A small network was shown many inputs. Here are its activations along a few directions, one row for each input.
Each table varies a few parts of the input and shows all the possible inputs, shuffled.
A made-up example of a description, with smaller parts first: ring(8) and (point or ring(9) or (values(3) and line(6))).
Shared parts are said once, and a part with two or three values counts as separate values.
In the rows, zero is written as 128.

Other details of the inputs vary at random and push rows far along three fixed directions, the same in every table; ignore that.

Rows:
r1: [137 107 116 129 154 100 140 101 115  37 151]
r2: [142 128 114 142 154 118 134 142 136 124 145]
r3: [154  96 118 137 149 109 133 139  91  64 150]
r4: [ 68 152 163 127 148 152 123 103 143 143 156]
r5: [137 108 105 128  90  93 107 140 126  93  55]
r6: [ 85 173 152 134 157 144 123  98 160 140 149]
r7: [117 166 143 133 104 140 145 110 118 116  79]
r8: [172  76  89 105 103 107 139 173 116 174  94]
r9: [102 147 172 131 161 138 122 122 148 158 147]
r10: [117 127 144 117 107 140 142 129 135 192  62]
r11: [130 126 138 112 144 121 129 146 146 141 159]
r12: [114 144 118 128  94 138 144 113 116 142  74]
r13: [111 135 140 114 114 125 146  81 117  91  76]
r14: [ 71 177 188 115 110 167 131  85 126 156  76]
r15: [129 109 106 132  79 104 108 148 115  92  61]
r16: [162  94 100 118 130 103 137 164 107  89 162]
r17: [156 118 127 146 151 132 108 153 147 165 168]
r18: [120 155 148 137 161 135 117 114 132 127 140]
r19: [158 112 106 149 150 109 125 136  89  68 152]
r20: [109 134 137 101 150 128 117 101 134  92 159]
r21: [167  72  91 134 113 110 161 206 147 215 101]
r22: [125 131 122 139 130 140 113 107 125 101 160]
r23: [126 114 111 146 155 134 115 156 124 167 168]
r24: [140 122 114 138 128 135 125 144 163 171 150]
r25: [130 122 117 100  81 121 145 117 104 112  82]
r26: [174 106 101 143 135 118 126 153 139 124 152]
r27: [154 130 130 147 137 127 111 117 105  76 159]
r28: [112 136 117 142 136 134 133 137 138 145 150]
r29: [122 112 121 134 140 113 140 117 113  69 154]
r30: [111 141 134 136 161 143 115 126 142 169 145]
r31: [119 137 136 107 148 112 127  94 130  57 164]
r32: [144  91  79 140 152 119 130 170 143 178 158]
r33: [101 156 170 115 139 140 115 131 134 157 161]
r34: [132 130 129 139 129 151 107 131 128 150 152]
r35: [110 162 158 145 132 152 115 123 152 149 161]
r36: [121 136 144 126  99 132 155 126 117 125  79]
r37: [114 150 143 102  88 122 146  93 111  87  95]
r38: [104 134 146 113 136 141 113 139 130 170 161]
r39: [132 150 144 122 100 154 120 103 136 162  74]
r40: [149 118 103 137  77 137 144 153 140 180  94]
r41: [158 127 133 101 103 105 140 110  96  84  74]
r42: [140 116 110 136 146 133 112 123 144 125 167]
Each input here is: values(2) and (point or (line(4) and ring(5))).
- The inputs of r4 and r13 match in every part but the values(2) part. If r29 is changed in the same way as r4 into r13, which row does it become? => r1
- The inputs of r15 and r5 match in every part but the values(2) part. If r27 is changed in the same way as r15 into r5, which row does it become? => r17
- A walk changes only the ring(5) part. It starts at r40 and steps to r35. List the rest of the walk in order. => r27, r34, r22
- A walk changes only the line(4) part. It starts at r39 and steps to r30. List the rest of the walk in order. => r10, r8
- Change only the values(2) part in r32. List by row number the other rows that result. => r12

Rows:
r43: [146 113 118 127 151 112 129 135 115  94 148]
r44: [137 104 103 133 148 114 128 141 134 108 164]
r45: [ 99 139 150 131 145 148 126 125 146 167 157]
r46: [149  99 109 123 140 112 117 144 126 110 157]
r47: [110 129 138 129 150 145 125 139 153 182 171]
r48: [135 127 132 124 111 122 144 135 119 140  87]
r49: [149 102 102 128 136 114 131 151 121 113 166]
r50: [ 96 135 154 128 142 139 110 142 151 175 154]
r51: [139 109 121 121  97 122 137 141 123 137  93]
r52: [149 104 101 126 138 108 125 145 107  94 153]
r53: [134 116 109 127 146 113 125 123 126  89 149]
r54: [146 119 122 126 144 114 136 120 117  77 150]
r55: [121 130 126 125 102 127 143 119 127 123  83]
r56: [139 131 114 152 145 125 113 112 124  81 147]
r57: [132 134 129 115 105 133 141 112 120 138  85]
r58: [149 121 120 118 109 120 147 136 123 141  91]
r59: [ 75 212 194 104 121 149 120  29 114  39 101]
r60: [142 111 120 117  97 123 136 144 132 154  97]
r61: [130 135 140 124 103 128 150 123 124 133  84]
r62: [147 133 125 140  98 134 120 126 126 138  89]
r63: [122 121 119 128 108 123 140 142 130 153  87]
r64: [126 122 115 124 115 123 134 142 135 158  97]
r65: [134 143 131 148 160 139 108  92 115  68 166]
r66: [142 148 124 137  97 139 128 118 116 122  89]
r67: [ 99 141 145 129 138 140 120 145 143 174 156]
r68: [152 139 126 143 107 135 134 128 125 141  87]
r69: [103 132 146 124 148 138 106 149 156 186 162]
r70: [151  96 100 132 131 109 133 148 108  92 157]
r71: [110 131 137 127 150 140 121 136 141 170 155]
r72: [ 78 164 172 128 158 154 115  99 142 143 158]
- The inputs of r44 and r54 match in every part but one. If r63 is changed in the same way as r44 into r54, which row does it become? => r48
- What is each input in this table made of? => values(5) and (point or ring(5))
- Change only the ring(5) part in r71. List by row number the other rows that result. => r45, r47, r57, r72

Rows:
r73: [132 129 122 120 109 124 161 126 119 141  79]
r74: [134 120 122 115 107 130 154 118 117 143  79]
r75: [ 84 143 143 132 147 135 124 134 145 156 160]
r76: [101 141 156 121 139 134 126 136 157 155 166]
r77: [121 145 136 137  93 127 131 122 131 133  72]
r78: [144 130 120 133 104 139 145 114 119 144  78]
r79: [109 184 167 116 116 145 112  52 115  59 112]
r80: [155  95  95 142 146 109 107 148 121  85 153]
r81: [142 139 119 137 106 132 153 123 122 141  77]
r82: [104 138 147 112 140 139 115 126 148 165 168]
r83: [151  91  87 148 141 118 118 141 108  90 160]
r84: [147  83  90 126 145 101 116 144 108  90 158]
r85: [116 152 150 129 139 146 107 134 158 159 162]
r86: [ 95 178 163 125 123 143 103  54 114  57 102]
r87: [168  71 102 126  99 117 151 223 114 241  92]
r88: [147  86  96 125 146  98 116 150 117  81 154]
r89: [148 136 126 126 108 129 134 120 130 134  71]
r90: [110 147 144 135 135 156 117 125 148 167 168]
r91: [ 98 147 147 122 140 141 133 134 148 160 169]
r92: [109 157 145 140 136 147 124 131 150 162 168]
r93: [131 135 134 110 133 117 130  78 103  61 107]
r94: [143  86  99 135 144  95 127 154 117  81 156]
r95: [163 103 119 147 154 117 115 162  95 115 166]
r96: [134 124 130 119 107 115 154 128 128 136  76]
r97: [140 124 128 110 110 117 143 125 127 137  74]
r98: [147 102  88 152 144 112 125 148 112  87 160]
r99: [143 135 128 136 107 128 146 123 132 133  73]
r100: [101 134 144 118 140 150 126 133 148 168 172]
r101: [105 141 153 112 142 137 115 135 157 156 164]
r102: [111 152 155 138 136 143 117 133 158 155 163]
r103: [114 115 120 126 152 123 120 109 109  63 160]
r104: [148 132 122 127 106 133 134 113 122 142  74]
- What is each input in this table made of? => values(2) and (point or (values(3) and ring(5)))
- The inputs of r92 and r91 match in every part but the values(2) part. If r80 is changed in the same way as r92 into r91, which row does it become? => r88
- Change only the values(3) part in r94. List by row number the other rows that result. => r76, r96
- Change only the values(2) part in r75. List by row number the other rows that result. => r98
- Change only the values(3) part in r90. List by row number the other rows that result. => r78, r83
